-21   76   55  -38   56    8   24   16
-17   68   49  -39   51    5   30   10
 33  -71  -47   43  -46   -2   -5  -12
 34  -77  -52   49  -52   -2  -11  -12
 34  -69  -46   43  -44   -1   -2  -12
-20   75   53  -43   56    5   30   12
 32  -58  -38   37  -36    0    4  -10
-20   74   53  -43   55    5   29   11
-19   71   51  -41   53    5   29   11
 -7   48   35  -28   39    3   31    5
 -1  -32  -26   48  -37   11  -64   18
 -4  -31  -26   51  -39   13  -75   22
-21   78   55  -39   57    8   24   16
-18   70   50  -39   52    5   28   11
The entry in the top-left corner -> -21
The entry directly below -75 -> 24
The last entry, reading row by row -> 11
The fourth-last entry, reading row by row?
A: 52
The 2nd entry on the diagonal from the top-right corner -> 30
The top-right entry?
A: 16
The third smallest entry?
A: -71
The entry just right of the largest entry -> 55
The entry directly below 32?
A: -20
The smallest entry in the first row: -38
The entry directly below the smallest entry -> -69
The second smallest entry?
A: -75
The third largest entry?
A: 75
The entry directly above the largest entry?
A: -31
The 3rd-last entry, reading row by row: 5
The third entry on the diagonal from the top-right corner -> -2
The 5th entry in reading order -> 56
The bottom-left entry -> -18
The bottom entry of the column that holds the smallest entry?
A: 70
The second largest entry -> 76
The entry just left of the largest entry: -21
The 5th-last entry, reading row by row?
A: -39
The maximum is 78
The entry directly above -31?
A: -32
The last entry in the row that holds the largest entry: 16
The entry directly above 32 is -20
The entry just right of the smallest entry?
A: -52

x =
[[ -6  -7  14  -6   4   4  -6   1   3 -23   9  10   7   2  -3]
 [  6   4  -2   7  11   5  16   1   6 -13   7   7   2   0   1]
 [-81 -49 -28 -10   9  38  14 -10  58 -23  35  19 -12  30 -30]
 [  1 -29  -1 -29 -79  22   2  -5   0  24  12   2  46  -4  -9]
 [ -5  -7  11  -5   5   7  -6  -8   0 -11   1  11   8   3   2]
 [-55 -58 -29  -4   1  31 -26   6  44 -33  46  33  -8  27 -26]
 [ -5  -9  16  -9   0   4 -15  -3  -3 -23   7   6   2  -6  -4]
 [ -5 -16  30 -11   3   4   9  -8  -6   0   2   8   3  -4  -7]
 [  1 -34  -5 -33 -75  13   9  -6   0  28   8  -1  47  -1  -6]
 [  0   2  -1   0   7   5  -3   2   1 -14   9   2  -6   0  -5]
 [-60 -54 -34  -3   5  34   8   1  55 -35  47  40 -14  27 -23]
 [ -1   7  -5  -1   7   7  15   1   2 -24  14   4   1   2  -1]
 [ -5 -34  -3 -29 -77  11  12  -7  -3  44  15   4  54   5  -9]]
Counting starts at 0.
The top-left entry: -6
The entry in the bottom-right corner -> -9
The entry in row 0 and column 2 -> 14
The entry in row 2 and column 2 is -28
The bottom-left entry? -5
The top-right entry is -3
The entry directly below 10? 7
The entry in row 2 and column 0? -81
The entry directly above 28 -> 0
The entry in row 0 and column 1 -> -7
The entry at row 1, column 0? 6
The bottom entry of the column that holds the largest entry? -3
The entry just right of 54: 5
The entry directly above the centre entry? 6
The entry at the centre? -3
The entry at row 1, column 1? 4
The entry just left of -16 -> -5
The entry just right of the smallest entry? -49
The entry at row 1, column 2? -2
The entry just right of the centre entry? -3
The entry just left of the centre entry? -15

A =
-2  19  -37  2  -7  -83  13
17  65  7  -18  48  -7  41
-6  42  -28  -5  11  -76  21
-4  59  -16  -10  28  -59  29
18  -26  -51  17  -35  -62  0
5  68  -4  -15  41  -34  36
30  -41  -54  21  -40  -36  -4
6  -5  -45  10  -24  -79  6
Which number is the top-left entry?
A: -2
The second largest entry -> 65
Which number is the top-right entry?
A: 13
Which number is the largest entry in the first row?
A: 19
Which number is the third entry in reading order?
A: -37
Which number is the entry just left of -28?
A: 42
Which number is the entry in the bottom-left corner?
A: 6
Which number is the entry in the bottom-right corner?
A: 6
Which number is the entry just left of 68?
A: 5
The bottom entry of the column that holds the smallest entry: -79
Which number is the entry directly above the largest entry?
A: -26
Which number is the last entry in the row that holds the largest entry?
A: 36
Which number is the smallest entry in the last column?
A: -4
Which number is the entry just left of -45?
A: -5
Which number is the 3rd entry on the main diagonal?
A: -28
Which number is the third entry on the diagonal from the top-right corner?
A: 11
Which number is the entry directly below -2?
A: 17
The entry just left of 13 -> -83
The entry directly above -76 -> -7
The entry just right of -35: -62
The entry just right of -54: 21

Read these off the matrix that follows. Rows and columns are numbered from 0.
1) Report the entry just left of 29.
2) Report the entry in row 0 and column 0.
3) Report the entry in row 0 and column 2.
4) Report the bottom entry of the column that holds the largest entry.
5) Report the bottom entry of the column that holds the smallest entry.
-73  -40  1  15  45  29  30
-14  -14  35  -20  41  -32  40
1) 45
2) -73
3) 1
4) 41
5) -14

Read these off the table that follows.
1) Report the bottom entry of the column that holds the smallest entry.
2) Report the entry just right of -25.
3) Report the top-right entry.
4) Report the 3rd-last entry, reading row by row.
5) Report the entry in the top-left corner.
6) Report the bottom-left entry.
7) Report the 5th entry, reading row by row.
8) Report the third entry on the main diagonal.
-11,2,-2,-1,5,2,-8
-20,9,13,-8,-18,-2,-5
-42,6,-6,7,37,0,-33
-7,-16,20,-10,11,-25,21
26,-26,-51,39,83,38,-33
1) -51
2) 21
3) -8
4) 83
5) -11
6) 26
7) 5
8) -6

Questions about the grid below. Indices start at 0.
1) Which number is the entry just left of -31?
2) Which number is the top-left entry?
3) Which number is the entry just right of the largest entry?
4) Which number is the bottom-right entry?
5) Which number is the bottom-left entry?
6) Which number is the entry directly above the smallest entry?
7) Which number is the entry at row 0, column 2?
-4  -19  25  -17  8  -31  -4  10  16  -29
49  10  -56  64  84  -6  74  -71  57  2
1) 8
2) -4
3) -6
4) 2
5) 49
6) 10
7) 25
